These are the activations of a small neural network, seen along a few directions. Each row is one input.
In each table, some parts of the input vary, and every possible input appears once, in random order.
A made-up example of a description, with smaller parts first: line(6) and (point or line(9) or (values(3) and ring(5))).
Shared parts are said once, and a part with two or three values counts as separate values.
In the rows, zero is written as 128.

Other details of the inputs shift rows strongly along two fixed directions, in all tables alike. That doesn't count.

A family of inputs:
r1: [121  97 113 111 128 119 149 130 113  87 149]
r2: [111 123 111 103 121 130 124 154 118  87 106]
r3: [140 107 110 116 133 150 104 115 164 117 157]
r4: [140 117 139 118 139 152 111 135 183 133 114]
r5: [ 95 132 113 126  93 115 154 136 114 112 108]
r6: [113 114 145  96 123 124 145 165 129 108  96]
r7: [145 135 129 126 143 135  98 126 129 130 131]
r8: [163 140 160 153 159 107 145 106  96 161 137]
r9: [161 135 140 159 177 109 128 116  86 134 157]
r10: [102 111 131  86 105 142 139 161 161  93  79]
r11: [141 127 137 111 140 159 105 130 184 140 105]
r12: [145 127 135 132 131 143 114 123 163 143 124]
r13: [139 127 117 119 134 151  84 135 157 123 130]
r14: [ 83 131  93 111  74 147 129 140 169 100  93]
r15: [163 140 137 158 179 115 123 108  93 138 156]
r16: [111 119 144 120 118  88 189 149  66  98 101]
r17: [165 129 162 157 186 113 150 113 109 151 141]
r18: [ 99 138 102 138 125 115 146 133  87 100 129]
r19: [110 123 120 119 120 125 163 144 122  93  97]
r20: [119 138 104 132 115 151  85 127 152 136 137]
r21: [ 87 131  98 129 112 120 146 146  96  87 120]
r22: [169 126 169 154 181 108 144 116 105 160 145]
r23: [113 120 126 109 137 135 156 144 143  94  92]
r24: [171 131 124 165 154 149  79  70 157 190 205]
r25: [120 145 111 139 110 147 115 111 163 142 121]
r26: [118 138 101 138 118 151  89 125 154 131 139]
r27: [110 120 123  98 115 123 119 167 109  94 113]
r28: [111 136 147 145 124  64 193 134  25 131 136]
r29: [ 90 109  95 120 104 117 156 132 102  89 147]
r30: [138 129 125 115 127 145  87 133 148 126 127]
r31: [118 143 103 128 115 153  84 125 153 138 131]
r32: [192 122 150 159 166 144 108  69 167 191 183]
r33: [147 149 150 161 131 105 134  97  99 176 148]
r34: [138 129 125 128 127 151 113 124 172 134 115]
r35: [ 75 126  92  91  80 147 106 166 138  95 108]
r36: [161 137 165 163 171  82 175 112  52 153 142]
r37: [110 121 130 100 109 126 145 156 121 110 100]
r38: [149 153 152 169 144  94 147  92  79 175 150]
r39: [ 95 137 113 121  93 118 152 134 115 114 102]
r40: [138 127 142 110 137 151 114 130 174 136 103]
r41: [100 133 143 136 102  72 190 141  46 115 117]
r42: [112 110 133 112 132 121 164 155 130  90  97]
r43: [119 136 104 133 113 155  80 128 164 135 140]
r44: [140  99 127 105 131 164 118 114 205 129 135]
r45: [149 155 136 173 150 110 142  87 102 168 151]
r46: [141 138 120 127 133 159 111 114 178 137 112]
r47: [138 128 114 124 136 151  89 133 160 117 130]
r48: [114 112 158 108 129  96 177 162  88 101  99]
r49: [116 141 119 139 125 115 126 126  91 128 137]
r50: [117 140 114 121 107 152  76 137 150 145 137]
r51: [153 152 158 164 140  98 131 103  85 187 159]
r52: [123 122 108 130 102 145 125  96 172 142 147]
r53: [152 147 152 169 151  97 118 111  66 172 173]
r54: [114 122 137 105 102 125 143 151 128 112  96]
r55: [107 118 119  96 118 121 126 167 103  89 114]
r56: [103 112 111 126  97 111 172 112 116 111 140]
r57: [120 139 114 133  99 149 102 116 176 147 123]
r58: [137 121 147 107 140 143 116 144 156 141 115]
r59: [139 130 129 113 123 147  79 139 154 131 128]
r60: [111 100 121 113 114 115 183 130 115  89 124]
r61: [166 135 120 131 143 182  35 113 214 161 148]
r62: [154 135 151 130 136 136 107 125 142 165 130]
r63: [167 134 157 160 164 109 141 109 100 163 146]
r64: [122  92 137 115 140 109 187 132 115  95 132]
r65: [ 90 130 109 117  96 117 133 149  97 100 118]
Description of these inputs: ring(5) and (values(2) or line(11)).
Changing only the ring(5) part turns r17 into r19. The same change can be made to r44. Which row results?
Answer: r32
Changing only the ring(5) part turns r28 into r55. The same change can be made to r52. Which row results?
Answer: r3
Start at r23 and move only the line(11) part, one step at a time. The first step leads to r17. Which rows follow, in order?
Answer: r42, r4, r22, r11, r40, r10, r48, r6, r58
Which other rows does r49 become when the ring(5) part takes its other values? List them by row number.
Answer: r7, r8, r38, r40
Start at r18 and move only the line(11) part, one step at a time. The first step leads to r21. Which rows follow, in order?
Answer: r26, r43, r20, r31, r49, r65, r53, r50, r35

A family of inputs:
r66: [114 128 129 133 116 101 154 133  80 117 135]
r67: [128 109 137 122 144 114 158 141 115 111 126]
r68: [110 116 126 140 131  92 173 132  73 108 144]
r69: [135 122 132 109 121 151 104 136 168 130 115]
r70: [120 137 110 117 101 152  88 124 167 139 125]
r71: [125 125 142 122 136 111 152 145  95 120 118]
r72: [129 129 117 129 105 149 124 115 175 138 117]
r73: [133 123 129 110 122 156  96 136 181 128 114]
r74: [128 119 135 126 143 110 155 136  98 107 120]
r75: [119 129 109 125 116 137 119 120 136 121 134]
r76: [117 141 107 116 100 165  79 125 179 147 125]
r77: [123 131 141 132 141 101 158 145  85 109 114]
r78: [114 129 116 135 123 113 144 125  95 114 135]
r79: [119 135 105 123 106 165  82 121 181 135 129]
r80: [132 114 135 121 143 115 159 137 109 106 126]
r81: [247 154 198 218 237 113  88  53 104 252 217]
r82: [116 122 122 135 128 102 165 127  80 106 143]
r83: [116 147 105 127 106 152  87 126 165 137 122]
r84: [134 120 127 115 136 136 129 131 142 116 119]
r85: [112 128 128 137 121  96 156 133  76 113 136]
r86: [130 121 140 112 125 149 136 118 182 138 106]
r87: [129 121 144 121 136 104 154 143  93 115 117]
r88: [114 141 108 126 107 146  99 129 148 137 124]
r89: [128 130 130 119 129 143 114 140 146 129 112]
Changing only one part turns r66 into r69. The same change can be made to r75. Which row results?
Answer: r84
Describe the family of inputs behind these rows.
Answer: values(2) and (point or line(11))
Which other rows does r87 become when the values(2) part takes its other values? List them by row number.
Answer: r70
